Small tables with named rows and columns. After each table, cells are looked up by row and column.

maf =
cols = latebid, fel, peri
roteror: [6.13, 1.12, 7.63]
raz: [7.15, 2.48, 2.68]
ras: [7.18, 0.65, 4.43]
fozutod: [6.44, 3.12, 2.28]
bofadiz: [7.21, 0.69, 4.43]
razifad: [5.97, 2.17, 3.12]
dov: [2.68, 0.49, 5.61]
sotipi: [6.16, 1.07, 2.68]
ginevaz: [6.22, 0.69, 9.09]
gos: [0.39, 1.22, 0.23]
nemab: [0.71, 4.92, 2.45]
rezu: [0.57, 5.25, 3.10]
seko: [2.68, 4.40, 1.70]

rezu, latebid: 0.57
nemab, latebid: 0.71
ras, latebid: 7.18
bofadiz, latebid: 7.21
fozutod, latebid: 6.44
sotipi, latebid: 6.16
dov, fel: 0.49
razifad, peri: 3.12
gos, peri: 0.23
dov, latebid: 2.68
raz, latebid: 7.15
seko, peri: 1.70
razifad, fel: 2.17
seko, fel: 4.40
ginevaz, peri: 9.09
ginevaz, latebid: 6.22

zas
columns: kason, zurug, nim, teso, loz, sog, lik, zin, niv
tob: [21965, 13743, 4570, 54115, 30864, 16637, 90820, 82939, 53562]
kenotoz: [80398, 18592, -9484, -23075, 17344, 44849, 14129, -29209, -54813]
zor: [15839, -44859, 932, 75266, 60737, 39493, -2446, -37947, 6623]
parop: [730, 63877, 36969, 94649, 57044, 66669, 7477, -53605, 17442]
vurar: [-51517, -3892, 90300, -45114, -10547, 79981, 15827, -3895, -21575]
tizig: [-46427, 29004, 79227, 63859, 52878, -25377, 18492, -29961, 50805]

loz of vurar = -10547
lik of tizig = 18492
nim of tob = 4570
kason of tob = 21965
zurug of zor = -44859
teso of kenotoz = -23075
zin of tob = 82939
niv of parop = 17442
zin of vurar = -3895
niv of kenotoz = -54813
kason of kenotoz = 80398
nim of kenotoz = -9484
teso of zor = 75266
zin of zor = -37947
sog of kenotoz = 44849
sog of parop = 66669

buvig =
,dadinur,dobabim,rus,dubaze,talup,vagatun
sut,533,706,603,310,133,399
mikidip,735,521,335,553,432,414
fubaz,401,338,480,388,355,659
betud,546,336,579,811,490,625
gures,610,591,439,462,273,614
saleb,398,504,330,506,457,500
laz,487,336,527,500,584,610
lom,475,542,410,568,552,460
porifus,454,487,333,463,412,371
repaz,413,396,589,553,281,721
nukim,516,658,491,512,505,530
mut,538,609,556,583,299,327

vagatun of lom: 460
dubaze of repaz: 553
dobabim of mikidip: 521
talup of gures: 273
talup of saleb: 457
dadinur of sut: 533
dobabim of lom: 542

zamabu =
|  | vidot | kedoke |
|---|---|---|
| tizo | 136 | 50 |
| tika | 91 | 104 |
| feb | 41 | 192 |
| telo | 155 | 153 |
| tuketip | 109 | 98 |
| fas | 106 | 122 |
| gid | 183 | 108 |
| ledeveg | 157 | 86 |
| molitu | 25 | 157 |
| puf | 115 | 130 |
| bifopif | 111 | 171 |
| vin | 194 | 106 |
| tav | 124 | 134 |
| lezezep | 78 | 137 |

What is the vidot of molitu in zamabu? 25
What is the vidot of fas in zamabu? 106
What is the vidot of lezezep in zamabu? 78
What is the kedoke of vin in zamabu? 106
What is the vidot of tav in zamabu? 124
What is the kedoke of tizo in zamabu? 50
What is the vidot of tizo in zamabu? 136
What is the vidot of feb in zamabu? 41
What is the vidot of tika in zamabu? 91
What is the kedoke of puf in zamabu? 130
What is the kedoke of gid in zamabu? 108
What is the vidot of gid in zamabu? 183
What is the kedoke of tika in zamabu? 104
Which row has the largest kedoke? feb

peguzik:
	zuf	durud	filupos	sodu	pefine	vul	rop	tarovi	fisim	kazimid
deve	6.37	3.29	7.87	4.66	7.78	8.24	3.92	6.97	5.69	4.42
sud	4.03	7.03	2.27	7.79	5.34	6.13	8.80	4.08	7.31	6.26
ruzamog	5.59	5.90	5.28	9.82	6.50	5.93	6.94	4.78	8.19	5.86
fem	6.01	6.39	3.28	3.55	5.24	6.12	4.02	7.59	2.73	5.33
nifim	6.87	6.73	7.05	3.06	6.65	5.34	4.01	6.76	5.99	6.69
lidot	2.83	5.29	7.89	7.19	6.00	6.69	6.05	7.21	6.56	2.43
puderep	5.11	3.19	7.42	7.92	5.94	7.47	7.70	4.79	6.32	4.65

sud, sodu => 7.79
lidot, rop => 6.05
puderep, tarovi => 4.79
sud, rop => 8.80
ruzamog, zuf => 5.59
puderep, pefine => 5.94
lidot, tarovi => 7.21
lidot, pefine => 6.00
ruzamog, tarovi => 4.78
ruzamog, sodu => 9.82
fem, rop => 4.02
puderep, durud => 3.19
ruzamog, fisim => 8.19
fem, kazimid => 5.33
nifim, pefine => 6.65
fem, vul => 6.12
deve, fisim => 5.69
puderep, filupos => 7.42

